Each row below holds a small network's activations on one input, seen along a few directions.
In each table, some parts of the input vary, and every possible input appears once, in random order.
A made-up example of a description, with smaller parts first: one of 5 places around a ring, together with either a single point or one of 11 places along a line or (one of 3 separate values, together with one of 4 places along a line).
Shared parts are said once, and a part with two or three values counts as separate values.

Other details of the inputs shift rows strongly along two fixed directions, in all tables alike. That doesn't count.

Table:
r1: [ 21  29  16 -15 -10   1 -17  20 -19 -20  -1   5  21]
r2: [ -9  12 -13  31 -22 -11  36 -20  13  19  -4  12   4]
r3: [ 10  17 -12 -23   0  -7 -45  -9 -29 -36   7  11  13]
r4: [-31  -3  -6   6 -10 -12  20 -15  23   6  21   1   0]
r5: [-18  12 -11   7 -15 -27  36 -16  26  14   4   1   3]
r6: [ -6  21   2  23 -13   4  41 -18  11  39  -8  11  22]
r7: [-10  16 -11 -10   2  19  21 -14 -14   4   3  -3  23]
r8: [ 16  13   7 -22  -9 -10 -51  -6 -21 -41  19  17  14]
r9: [-34   3 -25   3   1 -11  18 -14   9   7   9  -3   3]
r10: [-16   7   4  21  -6  24  32 -18  14  29   4  14  18]
r11: [-20   8  -5   1 -20 -23  16   4  24   4  -4  -2   4]
r12: [-26  25 -15  21  -1  25  35 -27   5  30  -8   8  25]
r13: [ 15  10   0  27  -2  -8 -47  -2 -20 -42  16  26   6]
r14: [ -6 -53  -9  15  33  14 -12  12  -2   9 -10 -29 -45]
r15: [ 23  22   5 -27 -17 -19 -46  11 -14 -40  -4  17  15]
r16: [ 21 -33  15 -23  28  13  18  22  -3  19  -8 -31 -35]
r17: [ 18 -32  23   1  25  24  -5  41   8  19 -24 -17 -36]
r18: [ 15 -45  12   9  17   3 -21  34  10  -3 -22 -21 -42]
r19: [ 21  22  15 -11   3   6 -29   1 -31 -36  18  14  26]
r20: [ 16 -51   7 -33  16  -5   0  16   8  19  -8 -30 -39]
Description of these inputs: one of 4 places along a line, together with one of 5 places around a ring.
The inputs of r20 and r15 match in every part but the place on the line of 4. If r5 is changed in the same way as r20 into r15, which row does it become? -> r11
Start at r7 and move only the place on the line of 4, one step at a time. The first step leads to r19. Which rows follow, in order? -> r16, r1

Table:
r21: [  5 -19  -1  -5  20  -2 -31   5 -15 -14   4  -6  -8]
r22: [-39  14  -2   6 -33  -3  44 -16  29  24   6  11   7]
r23: [-29  16 -18   4 -11  -2  34 -25  11  18  13  -2  19]
r24: [ 11  34  11 -27 -28  -2  -3  -2 -26 -18   3  13  42]
r25: [ 19 -15  16  -7  12 -11 -31  21   3 -26   3  -1 -14]
r26: [  3 -25  11   8  19  28   8   8   7  18 -12 -17 -18]
r27: [-29 -25  -5   3   5   8  25   6  15  19  -7 -19 -23]
r28: [ 11 -16   5  10  18  20  -2  25   7  25 -13  -5 -16]
r29: [-23  12  -9   7 -31  -4  24 -26  16   3   4  17  12]
r30: [ 11 -22  14   6  22  24   1  12  -7   9  -3  -9 -20]
r31: [  3 -29   9  10  21  25  11  15  11  25 -18 -16 -22]
r32: [ 11  46  -4 -30  -6   0 -23  -5 -18 -23   1  18  27]
r33: [ 12 -10   3   1   5 -10 -17  20  -4  -5  -9 -10 -23]
r34: [ -9  32 -13   8  -9 -14  -6  -7  -3 -20   7  10  26]
r35: [-16  12  -3  -2 -21  -6  25 -22  18  13  20   9  16]
r36: [  9 -29  14   7  25  24  23   8  -5  16  -3 -12 -23]
r37: [  8   7 -14   6   1  -6 -37   0 -20 -34   4   7   6]
r38: [-20  23  -8   8 -21 -18  48 -16  19  22  -6   4  19]
r39: [ 27 -17   3  -9  19 -12 -41  11 -16 -17  -5  -6 -15]
r40: [ 19  32 -15   9 -18 -22 -29 -10 -19 -28  -1  20  19]
r41: [ 28  18  -2  -2   4 -20 -32   3 -18 -23  10   2  10]
r42: [-12 -37   7 -12   7   3  10  -5  16  16   2  -8 -21]
Describe the family of inputs behind these rows. -> either one of 2 separate values or one of 5 places along a line or (one of 3 separate values, together with one of 5 places around a ring)
Start at r28 and move only the place on the line of 5, one step at a time. The first step leads to r31. Which rows follow, in order? -> r26, r30, r36

Table:
r43: [-18  34  -7  14 -27   0  37 -22  11  22  -2  14  29]
r44: [-25 -29   1   1  -5   3  35   2  26  26  -1 -17 -22]
r45: [ 31  15   2  -9   0 -21 -58   5 -25 -48  16  12  13]
r46: [  7 -27   2   5  24  12  -2  12   1   6  -5 -13 -24]
r47: [ 12  29   0  14  -8  -7 -13  -3 -12 -15   1  20  20]
r48: [  6 -25   9 -11  22  17  -3  13  -5   2  -4 -17 -21]
r49: [  0 -14   9 -10   5  13  12   8   4  12 -10 -10  -8]
r50: [ -1  27  -4  13 -12  -4  -5 -13 -12  -7   6  16  30]
r51: [  8 -32  10 -13  20  -4 -22  19   7  -9  -3 -17 -29]
r52: [  6 -27  -4 -15  19  -7 -10  18   4  -3  -5 -21 -33]
r53: [-16  11  -4   1 -12   9  36  -9  13  28  -4   6   8]
r54: [-30  13 -15   6 -27  -7  28 -29  11  13   3  11  16]
r55: [ 18  26   0   3   1  -3 -36   1 -24 -28   9  16  22]
Describe the family of inputs behind these rows. -> either one of 5 separate values or (one of 2 separate values, together with one of 4 places along a line)
Which other rows does r48 become when the choice among 2 separate values takes its other values? List them by row number. -> r49
